A small network was shown many inputs. Here are its activations along a few directions, one row for each input.
Each table varies a few parts of the input and shows all the possible inputs, shuffled.
A made-up example of a description, with smaller parts first: one of 3 separate values, together with either a single point or one of 9 places around a ring or (one of 6 places along a line, together with one of 8 places around a ring).
Shared parts are said once, and a part with two or three values counts as separate values.

Other details of the inputs vary at random and push rows far along two fixed directions, the same in every table; ignore that.

A family of inputs:
x1: [ -8 -16  33   4 -22 -13  47 -29 -20 -14 -19  -2]
x2: [-10 -23   4   4  -5  -2 -42  35  17  13   9  28]
x3: [  6 -28   0  12   2  16 -37  33  22  21   0  25]
x4: [ -6  60 -30  -6  30 -20 -18   0 -18 -15  19 -17]
x5: [ -1  24  -7  -5   7  -9  13  -3 -11  -6   1  -9]
x6: [  0  20  -9 -10   1  -6  11  -2 -13  -7  -1  -9]
x7: [  7 -31  10  12  -6  15 -18  14  14  18 -12  17]
x8: [  8  23 -12   4  11   3  13  -7  -9  -1  -4 -13]
x9: [ -2 -31  22   3  -4   0 -17   6  37  12   9  12]
x10: [-12  53 -39 -15  32  36 -18 -24  -6 -30  47 -17]
x11: [ -7  11  -6   1  -1 -12 -17   7  -6 -10   3   1]
x12: [ 10  17 -19  -1   4   6   5 -13 -13  -2 -12 -16]
x13: [ 10 -16  26   8 -13   8  50 -32 -13   0 -28  -8]
x14: [ -8 -36  12   0 -18  -3 -17  19   7   8   0  23]
x15: [ -3 -27   9   3  -3   3 -38  21  47  16  13  19]
x16: [  9  59 -36   4  38  -3 -17  -5 -12  -6   7 -25]
x17: [ -1  52 -44 -17  18 -11 -14   5 -18 -13  11 -19]
x18: [ -6 -15  30  -1 -22  -9  51 -25 -17  -8 -16  -2]
x19: [  6  16 -12   1  10   1  -6   8  -1   4   5  -1]
x20: [  0 -17  33  -2 -12  -5  55 -22 -17  -5 -14  -5]
x21: [ -4 -23   2  -3  -7   3 -41  22  42  13  12  14]
x22: [  9 -16  27   7  -7   6  55 -27 -14  -1 -20 -11]
x23: [ -6  61 -29  -1  30 -23 -23  -3 -19 -20  17 -18]
x24: [-10 -27   1   6  -8  -6 -44  29  12   5   7  26]
x25: [  6 -18  30   2 -12   1  57 -23 -15   0 -15  -7]
x26: [  4  11 -15  -9  -4   1  16  -3 -14  -2  -3 -11]
x27: [ -2 -37   2  -4 -13   5 -40  19  41  14  10  17]
x28: [  7 -17  21  -5 -23   5  55 -21 -17  -2 -20  -9]
x29: [  5 -32  -2   7  -4  14 -21  22  14  17  -5  18]
Description of these inputs: either a single point or (one of 4 places along a line, together with either a single point or one of 6 places along a line).
Q: Start at x13 and move only the place on the line of 6, one step at a time. The first step leads to x8. Which rows follow, in order?
A: x19, x5, x18, x1
Q: Which other rows does x22 become when the place on the line of 4 takes its other values? List them by row number.
A: x3, x8, x29
Q: Which other rows does x28 become when the place on the line of 6 takes its other values? List them by row number.
A: x2, x3, x6, x7, x11

A family of inputs:
x30: [  6 -49  30   8 -21   4  14   4  18  15 -18  13]
x31: [ -1 -50  26   9 -25   3  13   4   6  11 -16  20]
x32: [  3  15 -11 -18   1  11  32 -11 -11  -7   7 -16]
x33: [  1   7  -5   5  11   3 -24  17   0   4   4   9]
x34: [ -2  13  -5 -10   6   8  19 -29  -7 -16   2 -19]
x35: [ -6 -27  18   2  -9  -7  -6  10  12  10   1  18]
x36: [ -2  18   3 -10  -5 -15  30 -21 -17 -12  -5 -18]
x37: [ -3   6  -6   6  12  -6 -19  16   5   3   9   8]
x38: [ -5 -45  33   5 -25  21  11  -7  22   5  -4  19]
x39: [ -1 -23  17   7  -5   0  -7  15   7   7  -3  16]
x40: [  8  25 -28   5  27   3 -46  24  14  14  11   3]
x41: [ -2 -27  15   5 -11  -1  -7  15   8   5  -6  14]
x42: [  2  19  -2  -3   0  -6  22 -11 -19 -12  -8 -16]
x43: [  1   8 -10   4  11   4 -25  14  -2   6   3   8]
x44: [  5  22 -28  -3  18  -8 -48  24  19  11  13   0]
x45: [  0  15  -5  -4  -5  -8  22 -14 -18 -11  -9 -17]
x46: [  1  23  -6   0  13  -4   0  -1 -11  -4   3  -5]
x47: [ 10  18  -6  -1   3  -2  25 -16  -9  -3 -12 -21]
x48: [  0   9   1  -8 -11  -9  23 -17 -17  -8 -10 -14]
x49: [  7  11  -4  -4   3   5  20 -28 -11 -15  11 -21]
x50: [  1  21 -33   6  19  -2 -46  27   5   6  12   8]
x51: [ -7 -22  16   7 -15  18  -6   3  23   7   8  14]
x52: [ -5   6  -8   3  10  -9 -21  16   7   2  10   7]
x53: [ -5 -49  32   1 -19  19  10  -9  22   3  -7  21]
x54: [  0   9  -4  -7 -10 -10  24 -19 -16  -6  -9 -12]
x55: [  2  16  -5  -2  -2  -3  22 -14 -20 -10 -10 -16]
x56: [  3  19  -8  -1   2   0  23 -18 -23  -5  -9 -12]
x57: [ -5 -35  14   3  -2  16 -10   0  16   7   8   8]
x58: [ -1  20   1  -1   7  -6  27 -17 -18  -7  -3 -10]
x59: [ -3  23 -24   1  20 -10 -46  29  10   1  17   5]
x60: [ -2   6  -8  -4   3  -8 -26  16   5   2   6   5]
Q: Describe the family of inputs behind these rows.
A: either a single point or one of 6 places along a line or (one of 4 places along a line, together with either a single point or one of 5 places along a line)
Q: Which other rows does x42 become when the place on the line of 5 takes its other values? List them by row number.
A: x37, x39, x50, x55

A family of inputs:
x61: [ -1  55 -36 -12   9 -18   5 -17 -24 -17   1 -30]
x62: [-1 -4  5  5 -4  9  3 11 -5 -1  1  8]
x63: [ -1  -4   6  -3 -11   8  26  -9 -11   2 -11   4]
x64: [ -3   2   1   0  -9 -11   8   0 -15 -12  -5  -4]
x65: [  7 -26   2   3   5   7 -19  14  15  11   3   8]
x66: [ -5 -17   7   0  -7  21 -10   3  16   2  11  14]
x67: [  5  -4  19  -8 -14  -7  45 -23  -3  -4 -14 -19]
x68: [  6   7  -3  -2  -6   9  25 -13  -6   0  -7 -12]
x69: [  6  35 -41  -3  32  -3 -39  14   2   1  20 -11]
x70: [ -7  -7  21  -8 -11  -1  27 -21   5  -9   4  -5]
x71: [-5 -1  3 -2  1 -9 -9 15  8  9  2 12]
x72: [-5 -8 19  1 -7 -9 15  5 -3 -3 -1  2]
x73: [  1   4  17   2  -7  -4  40 -26 -23  -6 -21  -5]
x74: [ -5   1  -3  -7   7   7   6 -15  -3 -10  13  -6]
x75: [  1 -13  12   2  -2   0  15   0 -17  -5   2   1]
x76: [ -1   2   4  14   9  -1 -18  14  -4   0   2   8]
x77: [  5 -12   5  15   4   3 -20  10  12  12  -3  12]
x78: [  1 -14   2   0 -13  -5  -4   0   5   4  -7   0]
x79: [ -9 -14   2  -2  -9   2 -20   0  13  -4   9   9]
x80: [  3 -18   1   2   6   3 -17  13   7  11   5  13]
x81: [ -2 -11  -2  -2   8   2 -14  11  -1   8   4  12]
x82: [ -4  -1  10  -8 -19 -11  38 -26 -22 -10 -20 -10]
x83: [  6 -18   3   3  -5  16  -7  12  16  10  -4   7]
x84: [ -3 -15   8   2  -4  -6  -7  16  16  11   1  15]
x85: [  6  11 -10   8  14   3 -23   8   9   4   0  -2]
x86: [  1  15 -17  -2   5   7  -4   5  -1   2   2  -1]
x87: [  3 -20   6  -1 -15  -2  -3   1   8   3 -10  -2]
x88: [  5  59 -33 -11  18 -18   5  -9  -8 -10   9 -33]
x89: [ -5 -16  15  10   1  11 -15  -2  14   1   6  14]
x90: [  1  31 -23   7  23  -4 -29   9   1   1   6   0]
Q: The inputs of x81 and x63 match in every part but one. If x69 is changed in the same way as x81 into x63, which row does it become?
A: x68
Q: Describe the family of inputs behind these rows.
A: one of 5 separate values, together with either a single point or one of 5 places along a line
Q: List by row number the other rows that have the choice among 5 separate values in common with x73.
A: x76, x77, x85, x89, x90
Q: List by row number the other rows that have the choice among 5 separate values in common with x67.
A: x70, x71, x72, x84, x88
